A small network was shown many inputs. Here are its activations along a few directions, one row for each input.
Each table varies a few parts of the input and shows all the possible inputs, shuffled.
A made-up example of a description, with smaller parts first: one of 3 separate values, together with either a single point or one of 11 places along a line or (one of 5 places around a ring, together with one of 6 places along a line).
Shared parts are said once, and a part with two or three values counts as separate values.
(in the rows, 128 means zero)

Other details of the inputs vary at random and push rows far along two fixed directions, the same in every table; ignore that.

Rows:
r1: [118 139 135 132 112 104  73 159 136 158 148 165  94 117 107  94]
r2: [107 135 156 145 102 116 104 173 160 153 148 181 105 120  69  80]
r3: [132 100 132 122 125 157  82 118 139 145 134 139 113 139 132 104]
r4: [112 149 137 139 128 107 177 135 126 113 124  94 156 106  94 139]
r5: [116 145 146 151 109 105  85 189 143 158 159 163 121 108  77  89]
r6: [117 125 144 133 106 124  93 156 153 148 144 188  97 130  96  90]
r7: [129 119 123 118 137 143 176  82 122 104 100  96 139 140 142 153]
r8: [118 114 102 108 132 139 173  99 121 116 116 105 142 138 159 157]
r9: [114 146 128 134 121 116 176 130 137 128 121  90 157 123  94 129]
r10: [150 127 133 120 146 138 169 105 119  95 112 104 144 133 171 163]
r11: [141 133 156 138 116 120  82 174 153 147 156 169 107 126 113  91]
r12: [143 120 119 125 134 131  57 134 107 136 138 153 108 129 167 129]
r13: [126 121 135 126 133 141 165  99 133 103 103 118 135 134 129 142]
r14: [120 139 154 152 115 114  86 179 148 158 152 150 121 113  68  80]
r15: [122 150 130 142 125 113 161 153 118 116 129  88 175 109 103 140]
r16: [106 157 131 132 126 108 193 118 130 120 115  82 157 115 100 138]
r17: [157 114 138 119 134 135  73 131 131 129 140 168  91 138 170 121]
r18: [161 105 115 118 153 167  99  84 100 106 108 116 129 147 186 159]
r19: [124 119 156 142 114 138  89 149 157 145 134 169 108 133  89  82]
r20: [119 147 144 150 109  99  78 194 134 157 162 154 129 106  82  91]
r21: [107 151 114 126 117  99 185 138 134 130 128 105 147 119 101 137]
r22: [111 120 129 121 126 132 159 103 129 116 118  97 141 125 128 142]
r23: [110 150 124 135 127 100 167 142 118 114 129 115 148 105 125 148]
r24: [125 143 177 152 112 106  89 183 157 142 159 157 108 109  83  82]
r25: [140 103 130 121 134 153  81 101 128 136 126 156  88 151 147 112]
r26: [127 120 115 119 132 139 167 105 129 122 114 119 133 141 134 140]
r27: [157 105  96 108 141 164 108  83 114 128 114 123 117 162 180 148]
r28: [161 108 113 118 153 161  92  92  92 107 110 107 136 145 191 162]
r29: [104 152 129 132 121 100 180 127 132 125 125  95 146 114  97 134]
r30: [134 106 124 117 128 140  80 110 129 140 133 171  80 144 149 112]
r31: [130  99 128 119 130 152  71 109 130 141 134 149  94 141 152 112]
r32: [162 104 100 112 149 165 107  93 108 119 114 128 124 153 182 155]
r33: [113 146 118 133 125 100 179 147 128 123 129 113 153 113 107 142]
r34: [151 117 113 123 150 147 104 105  95 112 120 112 136 134 179 159]
r35: [101 160 112 133 127  93 222 139 124 120 122  86 168 110 104 153]
r36: [127 133 123 127 139 123 154 116 118 115 118 107 142 120 131 149]
r37: [103 125 141 133 101 118  90 166 155 161 153 157 107 118  88  86]
r38: [110 158 120 141 123  94 168 166 116 126 139 107 168 104 110 139]
r39: [ 99 157 120 131 126  88 211 136 120 105 119  94 162 102 113 158]
r40: [112 149 127 133 130 109 170 127 123 125 123  98 145 114 111 137]
r41: [182 101 127 115 152 173 113  95 121 108 113 121 128 157 190 148]
r42: [ 93 150 149 140 118 101 194 139 148 117 123 124 145 107  79 124]
r43: [114 145 142 148 107  98  86 191 142 157 162 169 117 106  80  91]
r44: [134 142 135 127 121 110 174 150 135 113 131 122 147 121 132 141]
r45: [149 112 130 124 137 151  65 108 119 142 127 138 102 144 148 117]
r46: [128 118 106 112 132 135 181  98 123 114 111 114 135 143 146 154]
r47: [107 122 113 114 127 123 157 111 126 118 122 115 126 125 147 144]
r48: [149  99 130 123 135 166  83 103 134 140 123 149 102 157 140 105]
r49: [165 103 107 113 149 173 105  83 109 124 107 110 127 159 175 148]
r50: [100 160 141 147 124  93 176 157 128 120 135 105 161  94  88 133]
r51: [138 115 115 113 129 136  68 112 124 146 134 158  87 143 157 116]
r52: [136 104 129 117 127 145  83 113 133 129 127 181  83 142 150 115]
r53: [160 107  97 110 146 163 106  88 108 128 114 123 121 156 182 150]
r54: [141 127 122 129 140 144 147 117 116 114 115 100 161 128 139 149]
Each input here is: one of 6 places along a line, together with either a single point or one of 8 places along a line.
Changing only the place on the line of 6 turns r19 into r13. The same change can be made to r48. Which row results?
Answer: r7
Change only the place on the line of 8 in r29. List by row number the other rows that result.
Answer: r25, r31, r34, r36, r40, r42, r50
Change only the place on the line of 6 in r28. List by row number the other rows that result.
Answer: r12, r15, r20, r34, r38
Start at r39 and move only the place on the line of 6, one step at a time. The first step leads to r33. Which rows follow, in order?
Answer: r32, r36, r4, r14

Rows:
r55: [127 124 133 124 130 136 145 103 131 119 114 109 132 132 121 130]
r56: [123 129 132 130 123 126 150 126 142 129 123 130 128 132 111 121]
r57: [127 137 151 138 112 116 101 165 151 146 146 160 112 121  94  94]
r58: [134 126 128 120 140 141 170  89 122 101 105  92 147 130 141 154]
r59: [113 125 132 129 123 133 115 114 139 139 127 122 120 130 100 110]
r60: [111 152 141 148 110  93 100 182 130 144 158 148 129 102  91 104]
r61: [160 111 107 112 150 156 156  85 109 101 104 104 145 150 187 171]
r62: [122 135 134 131 118 116 102 154 133 146 146 149 115 123 114 109]
r63: [123 136 121 131 126 108 103 151 113 131 145 144 119 119 139 132]
r64: [106 152 132 137 119  98 193 152 131 117 128 108 153 107 104 139]
r65: [128 103 126 120 121 149  49 123 141 162 138 177  77 146 130  89]
r66: [125 151 130 144 123 104 130 165 123 131 141 122 146 110 107 126]
r67: [100 153 125 132 122  90 212 142 126 109 126 104 152 105 117 153]
r68: [152 108 138 132 129 152  34 143 132 154 145 165  97 142 132  94]
r69: [146 120 120 120 143 149 121  98 112 116 118 103 134 138 157 147]
r70: [114 144 147 135 122 113 163 133 135 114 125 104 149 111 100 128]
r71: [147 110 140 130 131 152  87 126 133 131 128 147 117 141 138 116]
r72: [135 132 121 127 138 133 128 113 115 119 123  97 146 122 138 145]
r73: [155 108 109 111 150 162 164  75 114  98  97 110 140 152 181 167]
r74: [126 132  99 114 138 121 165 109 108 110 121 106 143 126 163 168]
r75: [135 129 140 132 130 130 120 124 126 123 129 116 133 125 127 128]
r76: [151 121 106 119 142 145 124 109 112 121 119 115 139 141 163 153]
r77: [ 90 139 121 123 116 105 172 128 137 137 127 126 127 119 105 123]
r78: [144  99 118 112 136 158 100  97 126 130 118 151  97 155 167 126]
r79: [113 126 128 123 120 116 131 129 138 138 131 152 103 131 123 115]
r80: [143 110 111 110 147 153 156  87 114 106 104 120 130 148 176 160]
r81: [113 150 141 144 123 106 193 151 134 115 125  94 169 108  91 135]
r82: [114 135 145 132 111 104  98 159 145 145 150 173  97 115 108  98]
r83: [106 143 128 131 118  97 142 154 130 136 142 137 124 112 112 123]
r84: [112 157 142 152 119  97 147 177 126 128 141 106 162  99  83 121]
r85: [125 130 131 126 124 124 139 134 132 124 127 136 125 126 131 129]
r86: [138 104 129 120 130 142  67 122 131 140 135 180  77 141 156 108]
r87: [138 107 109 114 135 156 127  89 129 131 111 126 120 152 151 138]
r88: [109 158 133 141 119  98 182 160 136 129 133 105 155 110  89 129]
r89: [115 145 140 146 117 110 122 168 136 142 145 121 146 107  85 110]
r90: [129 143 149 147 120 112  68 163 126 145 151 139 124 112 100 101]
r91: [149 112 109 118 137 147  80 118 113 134 132 142 111 144 168 135]
r92: [123 119 112 119 138 146 180  88 127 114 101  90 155 140 131 152]
r93: [153  95 125 119 138 169  91  95 128 128 115 142 110 156 155 124]
r94: [146 108 139 129 133 155  91 120 133 132 126 148 113 142 134 116]
What do these inputs look like to the network?
Answer: one of 5 places along a line, together with one of 8 places along a line
Changing only the place on the line of 8 turns r66 into r73. The same change can be made to r90. Which row results?
Answer: r58
Changing only the place on the line of 8 turns r67 into r77. The same change can be made to r75. Which row results?
Answer: r59
Start at r84 and move only the place on the line of 8, one step at a time. The first step leads to r89. Which rows follow, in order?
Answer: r68, r81, r71, r94, r93, r92
Change only the place on the line of 8 in r62. List by row number the other rows that result.
Answer: r60, r64, r65, r78, r80, r85, r91
